A small network was shown many inputs. Here are its activations along a few directions, one row for each input.
In each table, some parts of the input vary, and every possible input appears once, in random order.
Descriptions start from the smaller parts, as in this example, which fits no table here: ring(8) and (point or ring(9) or (values(2) and line(6))).
Shared parts are said once, and a part with two or three values counts as separate values.

Other details of the inputs vary at random and push rows far along three fixed directions, the same in every table; ignore that.

Table:
r1: [ 27  -4 -15   5 -24   9 -41 -36  -5  -7  43 -11  27  44  19]
r2: [ 31  13   6  53 -10 -39 -48 -17 -27   5  30  24  33  15   9]
r3: [ 17  -1 -49 -61 -12  26  16 -35  19   5  16 -14  -6  21  38]
r4: [  9 -18 -64 -11  20   7 -58 -22 -12 -19  22 -63   0  50  17]
r5: [-35  -8  14  16  30   0  33  43 -14   3 -33   3 -26 -32 -29]
r6: [-36 -36 -10  27  74  33  37  38   5   1 -15 -19 -49 -25 -15]
r7: [  9  24   7 -29 -48  -8  -1 -27   7   9  -8  18  21  10  11]
r8: [-20 -13   5 -28  27  23  49  30   9 -12 -44 -20 -29 -27  -8]
r9: [  2  44  48 -18 -66 -29  11   0  15  17 -16  67  38 -37  -7]
r10: [ -8  -5   9  24  23 -15   3  11 -10  -1 -10 -16 -12  -1 -20]
r11: [ 11  21  62  27 -33 -11  23   6   9  12  -9  64  20 -47 -12]
r12: [-18  -2  36  41  32   1  20  40   1  20  -6  34 -18 -39 -26]
r13: [ -4 -12   0  13  24  18  13   2  12  10   4  -6 -20   2   2]
r14: [ 13   8  15 -26 -46  16  17 -30  22   1  -2  36  27 -23  20]
r15: [-16   8  23 -11 -12   0  37  12  -1  -2 -32  17   0 -30 -11]
r16: [-16   0  53  39  19   4  24  46  -7  14  -3  29 -15 -23 -26]
r17: [ -8 -14  10  39  38 -19  -5  25 -16  -7  -8 -22 -24  -2 -25]
r18: [  5   9  10  37 -10 -43 -57   3 -24  -4  18  16  23   1 -13]
r19: [ 10  17  22  44 -16 -52 -62   8 -22  11  20  24  29   2 -13]
r20: [ -1 -19 -30  -1  22  27 -26  -7  -4   0  38 -33 -10  39  10]
r21: [ -3 -22 -28 -67  -7  64  48 -21  29 -16   2 -27 -10  14  29]
r22: [  0 -11 -20  33  30 -19 -52  19 -19   0  13 -30  -4  25 -12]
r23: [-26 -34 -20  -6  47  47  28  24   4  -9   3 -31 -33   5  -4]
r24: [ 29   2 -27  14 -12 -16 -42 -35 -19  -6  33   1  29  22  26]
r25: [  7  18   8  32 -23 -42 -61  -8 -27  13  21  17  34  17  -6]
r26: [ -7   4  16 -39 -20   6  41   2  18 -12 -30   9  -6 -30   2]
r27: [ 18  15  -1 -66 -50  15  23 -27  29 -14 -24   2  15   3  21]
r28: [ 10  29  25 -38 -60  -6  26 -23  13  -1 -21  35  26 -11   4]
r29: [ 23  18 -10 -68 -44  22  41 -34  31   7  -3  22   3  -1  36]
r30: [-16  -6  17  18  36  -1  22  48   0   0 -28 -10 -32 -12 -26]
r31: [ -3 -14 -35 -50   7  23  22 -15  29  -8 -10 -43 -27  25  17]
r32: [-13 -18 -17  41  59  -2   1  30 -21   1   4  -7 -23 -10  -7]
r33: [  9  17  17  47  -2 -43 -46   2 -21  12  14   7  18  10 -20]
r34: [  2 -16 -71  -6  21   4 -49 -34 -10 -15  31 -66  -6  48  13]
r35: [ -2   6  -6 -26 -14   1  13 -17   6  -9 -11  -8   7  -6   5]
Each input here is: ring(5) and (values(3) or line(4)).
- The inputs of r2 and r29 match in every part but the ring(5) part. If r1 is changed in the same way as r2 into r29, which row does it become? => r16
- Which other rows does r14 become when the values(3) part takes its other values? List them by row number. => r21, r24
- Which other rows does r5 become when the ring(5) part takes its other values? List them by row number. => r7, r15, r25, r28
- A walk changes only the ring(5) part. It starts at r6 and steps to r12. List the rest of the walk in order. => r13, r11, r14
